These are the activations of a small neural network, seen along a few directions. Each row is one input.
Each table varies a few parts of the input and shows all the possible inputs, shuffled.
A made-up example of a description, with smaller parts first: line(4) and (point or ring(11) or (values(3) and ring(8))).
Shared parts are said once, and a part with two or three values counts as separate values.

Other details of the inputs shift rows strongly along two fixed directions, in all tables alike. That doesn't count.

Table:
x1: [  7 -27 -17   7 -50   2  14  -3  -8 -14  42  -8   4]
x2: [-24  20   1  22  13 -20 -14  16  -3   9  -8   2 -14]
x3: [ 17 -24 -11  14 -41  -5  26  28  -8 -20  42   4  -7]
x4: [ 69 -14   8 -23   7  60   3  15  10 -38 -19  24   8]
x5: [ 20 -22 -22  11 -31  -3  22  23  -8 -13  50   4 -14]
x6: [ 20  18  21 -19  62  43 -29 -20  14  -2 -66  10  11]
x7: [-18  24  -1  -1  13 -34  -8   1  -4  22  -4   4  -6]
x8: [-31   8   4  15  16 -19  -9  -8  -2  15  -7  -9  -3]
x9: [ 16  17  20 -20  64  44 -26 -16  20   0 -66  11  15]
x10: [ 26 -13 -11   8 -44  -8  31   6  -9   1  44   6  -6]
x11: [-39  13   0   7  -1 -14 -21  -9   1   9  -8  -7   4]
x12: [-32  22  10  18   6 -15 -12  14  -6   5  -9   9 -12]
x13: [ 19 -27 -14  13 -35 -10  38  11  -5  -3  38  -3  -7]
x14: [-17  23   4   7   9 -34  -6   4   0  23  -9   3  -3]
x15: [ 56 -27  -1 -43  12  55   3  -3  14 -30 -11  -3  21]
x16: [-25  14   0   7  17 -27  -2  -1  -6  17  -9  -1 -13]
x17: [-32  10   3   9  11 -15 -17  -9   2  17  -4 -20  -3]
x18: [-35  11  -1   6   1 -22 -22  -6   3   6 -10 -12   5]
x19: [ 11 -29 -22   6 -29  -3  30   0  -8  -8  48 -10  -4]
x20: [  6 -33 -10   1 -41  -1  22   3  -5 -10  44 -19   5]
x21: [-23  23   5  -7   8 -37  -7   3  -7  15  -7   5  -2]
x22: [-28  23   3  23  11 -12 -13  12  -3  13  -5   8 -16]
x23: [-22  22  10   2   4 -37  -5   6  -3  16 -11   4   1]
x24: [ 10 -29 -32   3 -38  -3  14   1  -3  -8  48 -12   2]
x25: [ 11 -30 -26  11 -42  -3  15   3   1  -8  44 -13   5]
x26: [ 23 -15 -14   7 -43  -8  35  10  -3   5  45   8  -2]
x27: [-32  17  13  10   7 -21   2  -2  -5  14 -15   4  -8]
x28: [ 15 -24  -5   9 -43  -5  37   5 -14 -10  36   3  -8]
x29: [-36   9   3   2  15 -22  -8  -8 -10   7  -6  -8  -2]
x30: [ 19 -23 -11  15 -39  -2  35   3 -11  -2  38   2 -12]
x31: [-33  12  -4   1  15 -15 -17 -11  -2  15   0 -20  -6]
x32: [ 61 -23   1 -27   8  64   1 -10  14 -21 -11   0  15]
x33: [ 74 -10  10 -35   3  46  12   3  12 -24 -20  23  18]
x34: [-34   9  10   9  11 -22  -7  -7  -4   7 -10 -10   0]
x35: [ 27  32  28 -35  54  29 -24  -3  22   0 -72  25  18]
x36: [-29  14   5   1  13 -30  -1   0  -8   9 -11  -1 -10]
x37: [-31  15  -4  14   2 -12 -25 -15  -3  14  -7  -8  -3]
x38: [-35  13  12  11   8 -14  -9 -14 -12   8  -9  -5  -4]
x39: [-38  12  11  11   9 -14  -6 -10  -4  10  -8  -4  -2]
x40: [-36  12  -7  -2   5 -22 -23  -7  -2   5  -6 -12   3]
x41: [-36  13  12   5   3 -10 -17 -14  -9  10  -6 -15  -4]
x42: [ 66 -18   2 -23  13  53  20   2  19 -18 -20  18  10]
x43: [-36  12   4  10   9  -7 -15 -12   0  20  -3 -14  -4]
x44: [ 73 -13   2 -17  12  63   2  13  14 -30 -15  22   4]
x45: [  2 -29 -10   3 -44   7  24   0  -6  -7  46 -13   3]
x46: [ 16  19  10 -24  54  43 -42 -16  28  -2 -65   8  19]
x47: [ 66 -24   7 -30  11  43  19   8  17 -28 -24  14  17]
x48: [-29  18   4   7  13 -24 -17  15  -9   1  -5   5 -13]
Description of these inputs: values(2) and line(4) and (point or line(5)).
Q: Changing only the values(2) part turns x31 into x15. The same change can be made to x5. Which row results?
A: x48
Q: Changing only the values(2) part turns x6 into x38. The same change can be made to x13. Which row results?
A: x47
Q: Start at x16 and move only the line(4) part, one step at a time. The first step leads to x13. Which rows follow, in order?
A: x42, x30
Q: Change only the line(4) part in x9. List by row number the other rows that result.
A: x6, x8, x19
Q: List by row number the other rows that have the values(2) part and the line(4) part in common with x20.
A: x3, x18, x23, x34, x47
